Look-ups in named tables: a row name and a column name give one cell, copied from the table.

tubore =
         topoke  gika  gurugo  zabu  niv  dokarot  nadilap
vedu        0.5   0.3     0.7   0.6  0.7      0.5      0.5
nir         0.7   0.6     0.2   0.4  0.3      0.6      0.6
mavuleb     0.2   0.4     0.6   0.6  0.6      0.7      0.7
dasagak     0.4   0.3     0.7   0.6  0.8      0.5      0.5
til         0.8   0.6     0.3   0.5  0.3      0.4      0.4
vil         0.3   0.3     0.8   0.6  0.8      0.5      0.5
rizo        0.5   0.3     0.6   0.6  0.5      0.6      0.5

What is the nadilap of mavuleb in tubore?
0.7
What is the niv of nir in tubore?
0.3
What is the nadilap of dasagak in tubore?
0.5
What is the gurugo of mavuleb in tubore?
0.6
What is the zabu of mavuleb in tubore?
0.6
What is the gika of vedu in tubore?
0.3
What is the zabu of vedu in tubore?
0.6
What is the gurugo of til in tubore?
0.3
What is the gurugo of dasagak in tubore?
0.7
What is the topoke of vedu in tubore?
0.5
What is the gika of til in tubore?
0.6
What is the gika of dasagak in tubore?
0.3
What is the nadilap of rizo in tubore?
0.5
What is the niv of dasagak in tubore?
0.8
What is the topoke of vil in tubore?
0.3
What is the zabu of nir in tubore?
0.4
What is the topoke of mavuleb in tubore?
0.2
What is the nadilap of vil in tubore?
0.5
What is the dokarot of mavuleb in tubore?
0.7
What is the topoke of nir in tubore?
0.7

fopa:
	lavis	zad	pafo	nabo	fufame	potad	losu	dok
febe	75	70	30	35	62	13	44	61
nolofes	82	57	33	15	12	19	71	54
muni	14	34	50	53	37	34	63	60
satisif	28	7	55	52	20	55	59	39
mor	47	44	32	72	37	69	72	77
kogum	14	38	61	24	37	72	76	23
sinimo	27	76	27	34	50	77	25	60
laz	15	72	51	39	77	65	21	54

lavis of febe = 75
fufame of febe = 62
pafo of muni = 50
losu of kogum = 76
potad of febe = 13
losu of mor = 72
losu of sinimo = 25
pafo of laz = 51
lavis of sinimo = 27
lavis of nolofes = 82

nuv:
|  | rezakop | kavo | gipa | bak | rozub | kos | femi | bopa | semezo | teroda |
|---|---|---|---|---|---|---|---|---|---|---|
| per | 45.8 | 74.9 | 46.3 | 43.4 | 58.4 | 66.8 | 58.3 | 47.4 | 31.7 | 52.1 |
| masasu | 47.0 | 59.3 | 49.5 | 52.0 | 49.3 | 66.9 | 55.1 | 35.3 | 39.9 | 51.7 |
| lates | 41.3 | 81.2 | 47.1 | 31.0 | 70.6 | 67.8 | 54.9 | 52.5 | 28.7 | 51.5 |
| vid | 45.9 | 70.2 | 50.4 | 30.9 | 60.8 | 58.0 | 46.2 | 54.3 | 36.4 | 52.3 |
| luvev | 45.2 | 82.0 | 49.2 | 21.8 | 75.5 | 64.1 | 50.0 | 58.6 | 27.0 | 54.2 |
| bor | 47.5 | 57.7 | 48.6 | 51.8 | 48.5 | 59.1 | 52.4 | 39.5 | 44.2 | 45.2 |
| sem | 49.4 | 85.4 | 48.6 | 21.3 | 77.9 | 67.4 | 50.1 | 63.0 | 25.8 | 50.2 |
| pebe | 47.2 | 55.5 | 48.4 | 21.3 | 67.6 | 44.4 | 43.1 | 70.5 | 35.3 | 49.1 |

bak of luvev: 21.8
rezakop of luvev: 45.2
rozub of lates: 70.6
rozub of per: 58.4
kavo of bor: 57.7
kos of sem: 67.4
bak of vid: 30.9
bopa of bor: 39.5
femi of sem: 50.1
semezo of bor: 44.2
semezo of luvev: 27.0
teroda of per: 52.1
bak of per: 43.4
gipa of pebe: 48.4
rezakop of vid: 45.9
bopa of luvev: 58.6
Row with the largest kavo: sem

Table sil
         fipo  zirigu  nemabo  fik  gisifud  misa  sunib  feb  rotalef
bapuf     133     151     135  115       34   189     85  188      183
zivep     126     144     151  123       91   183     79  118      178
kanatot   134     153     133  116       30   190     84  193      184
mepevo    126     140     160  114       86   189     95  140      180
dudiba    134     150     131  114       24   188     83  192      184
fam       129     153     148  118       67   191     94  173      184

What is the feb of zivep in sil?
118
What is the gisifud of mepevo in sil?
86
What is the rotalef of zivep in sil?
178
What is the misa of mepevo in sil?
189
What is the fipo of kanatot in sil?
134
What is the fipo of bapuf in sil?
133
What is the rotalef of fam in sil?
184
What is the zirigu of fam in sil?
153
What is the gisifud of kanatot in sil?
30
What is the misa of kanatot in sil?
190
What is the zirigu of kanatot in sil?
153
What is the nemabo of fam in sil?
148
What is the feb of bapuf in sil?
188
What is the rotalef of kanatot in sil?
184
What is the rotalef of dudiba in sil?
184
What is the fipo of fam in sil?
129
What is the sunib of fam in sil?
94
What is the rotalef of bapuf in sil?
183
What is the misa of dudiba in sil?
188
What is the sunib of mepevo in sil?
95
Which row has the largest misa? fam

pok =
|  | bazigur | sesesas | sil | mor | ditid | babed | rigaze | dugim | duv | kuf |
|---|---|---|---|---|---|---|---|---|---|---|
| dofo | -61.67 | 19.88 | 23.85 | 10.28 | -12.22 | -15.40 | -44.39 | 25.37 | 2.30 | -9.60 |
| bireb | 24.38 | -40.88 | -56.56 | -10.02 | 14.61 | -6.18 | 2.56 | 14.18 | -53.76 | 2.38 |
| gidaze | -37.43 | 29.80 | 37.51 | 27.96 | -8.54 | -36.18 | 53.71 | -96.56 | 0.80 | 13.85 |
| vas | 15.08 | -27.79 | -36.05 | -23.32 | -23.31 | -0.65 | -8.81 | 21.81 | -49.79 | -21.68 |
| lofosog | -53.77 | 35.69 | 27.02 | 36.81 | -10.58 | -3.29 | 58.05 | -59.15 | 4.87 | 25.13 |
| rumogo | -15.82 | -8.69 | 66.50 | 19.38 | 14.46 | 7.04 | -20.51 | -47.05 | 2.57 | -20.43 |
| mobi | -60.97 | 30.50 | 34.85 | 30.41 | -6.37 | 3.16 | 55.41 | -55.45 | 5.77 | 27.07 |
| zagilo | -24.66 | 9.04 | 66.13 | 22.51 | 9.47 | 7.22 | -8.75 | -39.52 | 13.88 | -22.43 |
| miruf | -21.68 | 13.49 | 51.80 | -0.35 | 11.06 | -10.33 | -7.16 | -27.37 | 27.60 | -10.16 |
| fovus | -40.60 | 17.76 | 17.94 | -4.42 | -19.52 | -18.01 | -27.93 | 8.85 | 10.12 | 21.18 |
| datev | -13.67 | -5.96 | 65.08 | 20.31 | 21.31 | 7.86 | -23.12 | -46.49 | 4.95 | -18.47 |
| rak | -31.67 | 27.34 | 27.79 | 19.15 | 34.72 | -1.69 | -11.52 | -23.77 | 24.97 | 12.34 |

rigaze of mobi: 55.41
duv of vas: -49.79
sil of dofo: 23.85
duv of fovus: 10.12
ditid of mobi: -6.37
kuf of rak: 12.34
duv of lofosog: 4.87
rigaze of zagilo: -8.75
duv of dofo: 2.30
bazigur of zagilo: -24.66
ditid of rak: 34.72
kuf of mobi: 27.07
sil of zagilo: 66.13
ditid of rumogo: 14.46
duv of datev: 4.95
mor of rak: 19.15

